These are the activations of a small neural network, seen along a few directions. Each row is one input.
Each table varies a few parts of the input and shows all the possible inputs, shuffled.
A made-up example of a description, with smaller parts first: one of 8 places around a ring, together with either a single point or one of 11 places along a line or (one of 3 separate values, together with one of 4 places along a line).
Shared parts are said once, and a part with two or three values counts as separate values.
In the rows, 128 means zero.

Other details of the inputs vary at random and push rows far along two fixed directions, the same in every table; ignore that.

A family of inputs:
R1: [136  88 115  98  98  64 133 141 119 172 123]
R2: [181 158 106 154 115 119 126 120 141 136 128]
R3: [100 108 169 115 160 183 132 157 146 109 131]
R4: [153 187  73 151 104 129  79 141  99 116 118]
R5: [129 155  86 137 116 116 117 115 125 142 111]
R6: [113  89 135 110 113  57 159 150 141 165 112]
R7: [ 79  68 156 114 154 181 159 120 164 128 128]
R8: [108  84 154 118 116 131 133 120 138 119 147]
R9: [ 74  64 184 105 138 157 158 171 173 119 139]
R10: [147 153  83 142 103  65 116 103 113 163 125]
R11: [144 186 109 151 142 178  76 100 109  84 132]
R12: [111 125 132 146 137 170 105 131 142 100 150]
R13: [132 151 111 141 156 177 111 104 113  93 124]
R14: [129 107 131 117 122  79 151 147 117 158 114]
R15: [109  92 153 124 137  86 150 136 147 146 135]
R16: [136  82 123  89  97  55 144 124 116 165 134]
R17: [144 150 128 150 153 225 130 135 174  91 118]
R18: [112 147 136 133 149 165 136 131 125 126 116]
R19: [175 201  55 166 109  74  80 105  87 139 116]
R20: [146 206 106 145 143 157 112 108  89 111 119]
R21: [ 99  57 140 110 137 126 158 131 150 141 125]
R22: [109  98 173 116 123 128 143 139 132 119 146]
R23: [156 173 110 135 112  71  99 140 105 146 129]
R24: [188 118 104 117  89  78 156 141 125 177 110]
R25: [114  99 165  99 141 130 147 140 131 126 139]
R26: [125 125 128 127 113  56 146 124 128 171 130]
R27: [156 200 112 144 128 156  96 140  79  96 131]
R28: [124 120 144 117 112  75 153 111 119 156 128]
R29: [148 121  96 118  86  78 118 146  97 158 125]
R30: [ 94  85 149 111 147 162 156 102 145 124 136]
R31: [147 186  94 156 134 149  73 116 115 105 134]
R32: [155 154 145 156 152 222 126 102 155  80 134]
R33: [123 155 140 140 167 185 126 123 116  86 126]
R34: [116 159 124 151 150 190 109  82 128  96 130]
R35: [106  88 181 105 134 121 146 132 146 126 143]
R36: [111  76 159 102 111  99 156 172 128 152 134]
R37: [147 119 152 132 157 219 152 118 158  95 135]
R38: [156 206  93 141 122 122  85 150 103 121 111]
R39: [ 95 114 126 138 157 182 123 125 158  99 120]
R40: [136 107 115 125 107  67 133  99 115 148 125]
R41: [118 115 121 110 103  54 158 139 131 177 111]
R42: [ 84  77 185 121 144 150 146 156 165 116 156]
R43: [132 159 137 146 143 136 117 112 111 107 125]
R44: [151 156  81 126  99  84  96 135 114 146 114]
R45: [113  93 142 113 128 152 133 130 127 112 145]
Each input here is: one of 5 places around a ring, together with either a single point or (one of 2 separate values, together with one of 4 places along a line).
Question: The inputs of R42 and R36 match in every part but the place on the ring of 5. If R15 is changed in the same way as R42 into R36, which row does it become?
Answer: R14
Question: Change only the choice among 2 separate values in R31. List by row number the other rows that result.
Answer: R23
Question: Change only the choice among 2 separate values in R8. List by row number the other rows that result.
Answer: R22
Question: A walk changes only the place on the line of 4. It starts at R30 and steps to R13. List the rest of the walk in order.
Answer: R16, R45
Question: Change only the place on the ring of 5 in R34. List by row number the other rows that result.
Answer: R5, R7, R10, R30

A family of inputs:
R46: [132 145 115 128 121 127 112 141 112 125 125]
R47: [131 154 135 128 130 122 121 136 102 122 132]
R48: [112 158 141 147 164 223  95 135 133  73 137]
R49: [135 138 107 134 114  92 125 121 121 148 122]
R50: [ 99  79 139 111 126 115 146 121 146 139 133]
R51: [119 150 136 136 146 148 118 108 116 107 131]
R52: [148 144 110 133 125 130 129 125 124 133 117]
R53: [138 135 110 134 113  89 120 119 119 142 128]
R54: [121 140 122 138 140 154 108 113 128 110 133]
R55: [119  90 155 121 138 150 152 129 160 123 137]
R56: [136 154 119 134 124 124 116 146 122 130 121]
R57: [103  84 149 108 129 117 149 151 146 142 127]
R58: [152 132 107 125 106 102 132 123 115 145 121]
R59: [109  84 158 112 125 113 146 150 148 136 137]
R60: [154 142 128 125 115  94 138 116 105 143 126]
R61: [151 139 116 133 120 130 122 120 120 127 129]
R62: [127 143 105 136 129 123 117 118 120 131 119]
R63: [118  95 153 120 139 152 157 131 164 129 130]
Question: What do these inputs look like to the network?
Answer: one of 3 separate values, together with either a single point or one of 5 places around a ring
Question: Change only the choice among 3 separate values in R48. List by row number the other rows that result.
Answer: R54, R61

A family of inputs:
R64: [ 44  76 153 120 160 167 121 142 166 110 136]
R65: [131 188 120 148 136 147  85 120  91  96 136]
R66: [110  68 155 116 145 187 156 122 176 115 136]
R67: [137 156 136 144 147 178 121 150 143 106 123]
R68: [147 141 105 113  87  27 117 129  70 163 128]
R69: [111  91 152 108 112  65 136 133 120 147 144]
R70: [166 195  91 161 130 150  99  84 104 108 124]
R71: [135 101 124 102  90  61 129 157 111 160 131]
R72: [141  81 122 112 108 110 154 123 144 151 127]
R73: [134 107 138 110 116 103 155 155 137 154 119]
R74: [163 189  88 155 133 153 102  84  96 108 120]
R75: [117  78 145 112 129 120 161  94 147 140 135]
R76: [159 194 110 152 133 164 107 147 118 110 115]
R77: [139 201 108 147 137 148  78 118  78  97 130]
R78: [ 87 108 113 144 158 186 121 100 171 110 123]
R79: [143 197 119 149 150 160 112 118 103 107 116]
R80: [105 144 165 141 169 196 137 124 145  94 132]
R81: [153  89 116 116  93  81 152 124 143 163 129]
R82: [152 187  96 142 120 145  79 148  86 105 125]
R83: [140 106 131 108 108  86 157 157 128 161 116]
R84: [113  84 153 126 143 145 152  95 161 122 141]
R85: [129 106 138 138 145 191 132 119 168 104 136]
R86: [108  80 157 110 121 117 134 160 147 130 144]
R87: [ 95  92 180 120 156 146 163 130 160 123 136]
R88: [ 81 111 130 129 150 137 138 139 160 138 113]
R89: [162 154 103 119  95  32 142 127  83 175 110]
R90: [153 132 109 116  82  53 115 157 100 157 131]
Question: What do these inputs look like to the network?
Answer: one of 3 separate values, together with either a single point or (one of 2 separate values, together with one of 4 places along a line)
Question: Change only the place on the line of 4 in R81. List by row number the other rows that result.
Answer: R66, R72, R85
Question: List by row number the other rows that have the choice among 3 separate values in common with R79.
Answer: R67, R73, R76, R80, R83, R87, R88, R89
